These are the activations of a small neural network, seen along a few directions. Each row is one input.
Each table varies a few parts of the input and shows all the possible inputs, shuffled.
Descriptions start from the smaller parts, as in this example, which fits no table here: one of 5 places around a ring, together with either a single point or one of 9 places around a ring or (one of 3 separate values, together with one of 6 places along a line).
Shared parts are said once, and a part with two or three values counts as separate values.
(in the rows, 128 means zero)

Other details of the inputs shift rows strongly along two fixed directions, in all tables alike. That doesn't count.

Rows:
r1: [153 169 152 138  96 141  94 239  59 193 100 114 141  79 140]
r2: [159  97 101 112 205  88 166 100 116  88 156 142 129 160 142]
r3: [ 87 146 138 167  84 222 102 115 165 145 160 188 143 173 109]
r4: [174  84 102 122 218 106 160 117 119 102 162 140 136 159 140]
r5: [ 91 150 138 140  91 219 128  87 161 134 163 167 119 151  99]
r6: [168  86 101 140 219  92 149 119 115 107 165 141 139 163 121]
r7: [180  77 105 134 221 120 147 127 114  88 170 134 127 146 138]
r8: [165 173 176  95  88 128 107 213  71 174 120  95 131  75 128]
r9: [184  86 115 151 233  92 129 101 138 117 123 142 117 131  98]
r10: [ 60 169 126 113  68 188 111  63 158  88 154 168 121 169 149]
r11: [146 180 171  69  85  94 113 188  66 163 112  97 132  85 138]
r12: [ 72 113 169 162  25 187 161  47 207  97 120  93 156 163 110]
r13: [141 198 158  90  91  60  93 158  87 179  53  93 118  74 140]
r14: [143  95  86 134 204  57 141 107 106  83 144 138 122 167 157]
r15: [145  86 102 120 215  81 166 102 108 101 149 140 119 152 129]
r16: [129 101  87 123 204  72 152 102 107  96 132 130 114 156 157]
r17: [161 164 171 102 106 136 104 217  59 191 109  88 131  60 137]
r18: [ 62 177 125 126  61 176 124  67 175 115 145 153 107 175 116]
r19: [ 75 169 142 126  65 200 113  87 168 118 165 172 132 176 102]
r20: [158  89 108 105 207  93 158 117 116  82 154 139 125 159 156]
r21: [116  73  90 142 190  34 151  93 151 105 135 121 121 134 159]
r22: [163  44  71 176 217  93 135 143 143 122 136 146 140 110 113]
r23: [ 73 135 169 136  43 212 154  67 159  81 112 108 148 182 112]
r24: [164 189 177  75  98  74 109 174  90 185  61  99 118  71 120]
r25: [165 162 157 107 110 142 107 228  58 188 107 102 145  73 153]
r26: [168 158 170  95 105 142  99 221  61 172 120  90 137  73 157]
r27: [120  97  93 141 205  49 148 105 120  93 133 122 109 161 157]
r28: [156  64  94 140 210  62 164 116 156 100 148 121 118 111 115]
r29: [ 92 143 179 162  40 181 134  42 182  97  84 114 148 188  89]
r30: [108 164 141 149  80 187  99  52 188 136 130 171 115 154  76]
r31: [166 165 181 124 105 125  82 206  96 205  67 112 124  61 116]
r32: [152  93  94 127 210  71 156 110 130  99 149 130 120 165 123]
r33: [ 86 149 130 159  81 221 102 105 183 142 164 157 123 170  97]
r34: [160  72  90 177 226 119 141 151 124 111 143 149 122 142 116]
r35: [160  76  79 190 228 133 147 144 105 120 135 154 119 136 133]
r36: [ 93 157 129 191  91 219  80  92 182 150 109 192 117 147  93]
r37: [157  54  78 148 198  95 147 122 149 118 142 131 130 115 102]
r38: [ 36 168 134 125  66 172 114  57 157 112 147 167 115 170 143]
r39: [131  76  60 135 191  42 144  95 142 106 122 119 131 128 143]
r40: [136  76  79 145 189  41 158  96 152 106 132 118 119 132 153]
r41: [171  85  72 185 232 125 150 156 103 109 142 157 142 145 151]
r42: [162  79  99 147 218 112 147 131 132 107 154 129 113 149 110]
r43: [152  88  92 132 219  84 151 127 132  98 148 126 119 162 113]
r44: [164 187 163  88  96  93  98 178  96 177  71  94 115  71 104]
r45: [ 77 133 174 150  42 195 150  74 157  64 125 120 158 193 106]
r46: [175  68  80 182 228 128 139 154 102 107 150 155 134 150 156]
r47: [ 70 130 114 199  65 221 110 103 204 145 138 178 126 119 103]
r48: [155 169 169  76 100 123 115 196  63 184 107  91 128  71 131]
r49: [ 83 116 117 162  64 205 106  94 200 141 151 167 131 129  90]
r50: [150  86 101 124 222  96 153 114 109 100 151 136 127 151 123]
r51: [ 76 130 135 169  60 212 111  89 207 143 160 158 126 121  98]
r52: [ 61 169 139 121  53 181 115  65 159 107 159 171 116 180 120]
r53: [154 152 170  99  79 117 118 203 111 188 103  78 126  27 122]
r54: [158 149 159  94  81 100 115 187 114 188 109  77 131  42 125]
r55: [169 154 159 108 105 150 101 225  58 179 113 103 134  73 156]
r56: [ 86 157 130 137  75 206 116  79 182 132 162 159 121 170  95]
r57: [ 67 145 167 131  41 222 156  74 167  56 119 119 161 184 121]
r58: [ 38 140 107 131  34 147 106  56 193 130 132 161 122 151 132]
r59: [ 45 173 131 114  57 180 113  65 159  99 145 172 118 174 156]
r60: [139 123 184 101  37  93 147 180 104 155  52  21 172  81 132]
r61: [151  58  73 130 200  72 154 111 154 111 136 129 129 129 109]
r62: [ 87 135 110 136  51 191 115  65 194 144 146 152 132 128  85]
r63: [157  53  95 182 208 103 147 140 157 122 139 140 125 104 120]
r64: [145 151 145  63  71  78 118 187 105 191  84  79 132  53 135]
r65: [ 93 165 135 135  72 237 125  83 165 116 174 170 130 158 109]
r66: [162 105 101 135 218  46 145  75 130 108 108 136 112 150 119]
r67: [131 161 164  78  70  82 129 186 116 181  95  79 125  47 132]
r68: [ 73 122  99 189  56 222  92 104 190 145 135 178 129 122  97]
r69: [162 174 168  99  94 147 109 218  73 181 117  94 142  74 152]
r70: [163 160 170 108 100 126 100 231  67 182 115 100 137  79 132]
r71: [139 160 157  87  68  61 130 182 109 176  91  72 112  49 147]
r72: [140  65  78 129 182  51 157  95 150 107 131 127 118 133 131]
r73: [129 104  76 138 210  56 146 102 121  91 139 121 120 162 142]
r74: [148 104  93 117 209  79 169 101 108  74 148 139 125 155 154]
r75: [ 60 186 117 122  69 180 118  63 160  95 153 166 133 167 150]
r76: [178  83 103 124 214 109 151 123 106  95 163 136 131 153 141]
r77: [147 159 167 115 108 148 109 217  69 190 104 113 135  66 133]
r78: [ 90 155 139 112  72 205 119  83 160  97 170 170 120 160 116]
r79: [137  96 102 140 221  30 125  79 131 100  96 139 117 151 146]
r80: [169 171 176 117  96 124  80 195  92 196  73 101 119  64 106]
r81: [144 180 172  55  79 101 117 195  68 146 104  91 115  86 174]
r82: [138 179 160  68  95  89 127 180  58 166  95  82 112  74 152]
r83: [126  91  96 133 211  43 142 111 101  85 142 140 123 169 164]
r84: [152 142 201  73  71 129 130 190  65 102  71  32 162  93 162]
r85: [ 73 130 166 150  50 192 148  74 175  78 116 100 152 195 100]
r86: [150 166 141 142 105 136  99 242  77 194  91  97 125  76 139]
r87: [ 49 163 130 112  63 179  99  68 155  86 154 170 119 170 162]
r88: [161  88  99 112 219  97 159 120 115  90 153 139 136 159 133]
Each input here is: one of 8 places along a line, together with either a single point or one of 10 places along a line.
Changing only the place on the line of 8 turns r12 into r29. The same change can be made to r54. Which row results?
Answer: r30
Changing only the place on the line of 8 turns r4 into r48. The same change can be made to r2. Which row results?
Answer: r15
List by row number the other rows that have the place on the line of 8 in common with r14.
Answer: r1, r3, r6, r8, r11, r19, r45, r52, r70, r83
Which other rows does r28 become when the place on the line of 8 takes its other values? List them by row number.
Answer: r19, r43, r44, r50, r61, r78, r88
Which other rows does r55 become when the place on the line of 10 takes its other values? List them by row number.
Answer: r7, r10, r20, r26, r46, r76, r78, r81, r87
Which other rows does r56 become when the place on the line of 10 takes its other values? List them by row number.
Answer: r18, r27, r32, r33, r34, r42, r43, r73, r86

Rows:
r89: [ 63 180 145 132  34 207 113  74 173 123 149 159 117 172 109]
r90: [129 175 162  78  64 103 119 178 101 160  83  73 128  79 143]
r91: [144 103 112 158 157 137 126 123 139 135 129 141 121 124 116]
r92: [150 103 118 110 165  64 149 127 113 119 111 104 123 114 141]
r93: [162 172 174  75 107  85 120 209  62 170  93  67 133  64 156]
r94: [111 113 106 166 139 166 126  87 175 124 154 175 123 156  98]
r95: [117 123 114 141 120 165 127 100 148 107 156 164 127 157 122]
r96: [120  95 102 176 162 160 137  82 175 115 163 167 126 156 106]
r97: [ 86 188 172 102  21 192 100 127 137 150 123 124 130 133 125]
r98: [188 116 130 120 178  67 129 217  73 162 101  84 132  66 129]
r99: [180  78 107 144 202  90 135 159 113 130 125 121 135 112 123]
r100: [170  97 100 134 204  81 137 152  96 120 131 127 124 123 148]
r101: [116 129 119 142 126 163 133 115 129 122 141 144 131 147 121]
r102: [165  93 111 137 203  86 146 160  93 112 134 123 136 118 144]
r103: [101 102 112 137 127 128 143  70 167  90 142 139 135 166 122]
r104: [168  97 103 126 209  85 142 155  94 121 133 127 129 124 141]
r105: [110 100 113 160 156 142 140  69 152  82 145 160 125 180 122]
r106: [115 204 191  73  31 154  95 175  96 175  99  95 127  79 137]
r107: [ 93  97 103 150 147 120 148  64 176  86 148 147 130 173 128]
r108: [ 72 197 166  99   6 165  97 117 148 157 100 117 128 115 129]
What do these inputs look like to the network?
Answer: one of 4 places along a line, together with one of 5 separate values
Changing only the choice among 5 separate values turns r106 into r105. The same change can be made to r92. Which row results?
Answer: r108
Which other rows does r98 become when the choice among 5 separate values takes its other values? List them by row number.
Answer: r91, r94, r96, r99
